Each row below is a small network's average activation on inputs in which a field has the value named, seen along a few directions.
Related values have similar rows: they may be neighbours, one step apart, or belong to one group.
In the rows, 500 means zero.
Strong random noise was added to every row along 22 fixed directions; ignore it. To show where, here is one row again and again, with new noise each time:
[478 581 372 473 634 612 851 548 453 295 641 411 438 485 386 351 336 498
 676 623 260 317 416 672 570 363 446 537 570 643 294 782 708]
[282 448 548 475 602 440 558 460 628 661 447 509 444 455 385 503 600 516
 615 579 687 470 537 575 430 627 698 472 371 215 322 238 585]
[572 458 652 653 354 706 481 496 379 375 585 503 546 567 492 430 373 674
 462 568 630 594 615 546 493 448 540 489 459 554 484 321 392]
[403 475 471 516 348 442 534 434 487 577 535 623 522 349 555 461 511 378
 484 388 580 490 667 372 312 513 590 584 357 516 490 459 361]
[582 474 359 386 551 498 627 649 597 488 276 547 377 339 552 554 644 384
 573 565 206 328 434 602 279 493 514 567 619 413 481 652 485]
[498 469 464 313 572 468 804 464 427 587 474 513 597 353 571 514 539 507
 519 373 624 538 496 514 498 321 405 619 506 485 450 487 425]
[308 278 618 712 376 801 610 544 395 511 581 480 250 321 405 596 598 435
 461 593 409 657 468 610 351 391 617 234 552 420 430 516 271]
[523 502 494 598 755 683 395 721 389 529 395 423 442 639 400 334 206 762
 599 688 751 525 516 702 298 492 425 700 461 299 380 306 706]
[377 532 344 507 516 541 466 661 384 489 461 547 560 432 478 447 485 507
 537 454 526 628 714 456 279 403 458 634 429 428 406 461 581]
[667 398 362 473 397 358 651 726 588 279 597 631 711 685 504 596 446 406
 305 434 652 557 710 270 736 554 185 605 383 649 718 942 565]
[399 568 411 572 324 461 741 691 759 459 352 224 399 644 234 468 288 345
 284 520 325 459 638 323 608 527 553 513 481 610 450 760 654]
[438 595 583 492 785 461 464 427 686 546 324 497 481 618 461 468 338 536
 552 366 360 614 654 561 663 511 496 508 572 673 597 531 518]
[214 569 703 723 192 413 355 384 477 559 576 663 502 391 292 382 664 464
 414 329 308 627 492 533 295 545 527 460 507 551 450 304 583]
[604 389 479 355 669 574 194 178 373 649 584 419 536 572 565 215 504 478
 653 747 440 254 496 482 704 487 640 402 446 540 469 299 498]
[431 409 286 481 233 700 324 527 419 307 607 432 577 879 573 460 399 457
 560 613 541 531 444 369 757 435 460 448 526 241 289 625 457]
[559 356 513 480 632 584 292 432 588 501 254 457 523 686 461 506 622 707
 499 600 541 542 456 723 595 487 168 567 523 526 500 537 558]
[561 492 340 530 619 548 488 532 387 548 304 311 488 503 564 557 654 628
 564 736 396 444 660 528 356 459 424 460 499 435 339 302 516]
[695 369 599 379 234 561 431 323 509 204 700 799 448 814 652 508 454 420
 605 657 638 523 433 259 406 514 496 492 570 585 394 613 390]
[471 412 300 518 709 528 457 360 549 616 598 421 553 373 385 482 627 483
 485 643 484 396 495 737 763 415 628 358 475 385 461 495 478]
[592 570 536 483 713 502 666 513 589 353 634 515 470 627 568 801 328 644
 547 504 777 609 389 480 627 566 400 362 553 548 467 702 481]
[512 493 444 633 244 294 473 378 614 347 497 661 552 581 399 619 817 478
 340 604 484 549 656 599 420 288 320 711 569 599 420 421 516]
[785 344 422 433 497 647 444 556 662 490 429 450 508 387 364 367 549 523
 312 684 691 397 593 651 441 404 621 665 346 578 632 619 504]
[610 496 351 564 618 464 516 472 567 472 460 122 469 580 529 450 525 546
 468 555 457 424 483 520 605 524 430 615 285 463 554 654 578]
[416 880 605 435 305 590 335 657 673 430 370 497 564 506 483 636 618 615
 520 407 508 363 380 739 615 387 564 579 672 565 432 508 633]


Values of D:
d10: [596 647 519 410 387 530 622 645 393 284 448 483 643 555 472 483 427 692
 507 459 465 521 485 512 490 406 284 623 585 663 425 550 673]
d5: [328 583 379 604 403 281 673 374 650 473 606 579 569 597 471 613 508 490
 541 444 558 367 436 513 650 702 460 387 481 424 341 580 531]
d12: [382 580 384 429 380 511 451 627 751 532 225 534 619 349 512 469 481 446
 543 419 458 243 854 568 599 649 651 625 326 643 577 565 461]
d11: [396 406 709 666 407 690 435 512 515 540 460 555 429 562 358 363 369 601
 429 445 760 727 589 563 329 608 509 502 348 591 520 433 513]
d4: [655 456 279 303 761 658 408 387 456 497 484 223 587 707 486 156 529 595
 591 465 479 710 314 558 521 416 572 555 421 289 435 588 707]
d6: [748 422 455 313 634 510 375 469 352 503 569 535 465 242 597 527 675 468
 437 612 692 475 499 434 238 344 356 647 396 797 627 602 532]
d1: [486 499 598 499 730 478 548 664 676 497 275 570 362 550 518 759 683 524
 521 512 510 663 639 543 404 555 526 414 566 520 581 520 510]
d7: [257 401 607 450 407 562 430 433 382 651 370 617 432 538 346 494 482 423
 534 655 340 585 659 208 377 609 518 152 681 668 257 249 516]
d3: [319 519 466 504 753 334 438 474 613 520 470 653 487 520 446 547 351 555
 652 462 702 544 570 496 370 724 410 594 365 520 444 505 648]
d9: [532 425 423 372 296 561 393 371 475 572 498 412 456 328 491 574 621 385
 327 582 542 490 538 363 453 261 660 473 528 587 459 440 312]
d2: [582 398 442 480 458 380 369 553 627 505 331 492 633 506 245 490 570 620
 262 474 479 655 500 555 554 539 385 530 534 443 589 430 639]
d8: [893 532 337 296 527 289 544 441 607 413 394 613 635 522 789 692 610 493
 425 466 613 383 456 530 651 406 314 736 595 576 724 632 309]
D is arranged as a 3 by 4 grid.
Which values are neighbours of d6? Give them in the order they are listed. -> d11, d7
Which values are neighbours of d1? Give them in the order they are listed. -> d4, d9
Which values are neighbours of d2? Give them in the order they are listed. -> d10, d5, d12
Each value of D is a pair of two hidden parts, and every pair occurs once (3 first parts, 4 second parts).
d10 and d3 share the first part; d10 and d9 share the second. Which value has the first part of d9 and the second part of d3? -> d7
d11 and d4 share the first part; d11 and d8 share the second. Which value has the first part of d8 and the second part of d4? -> d5
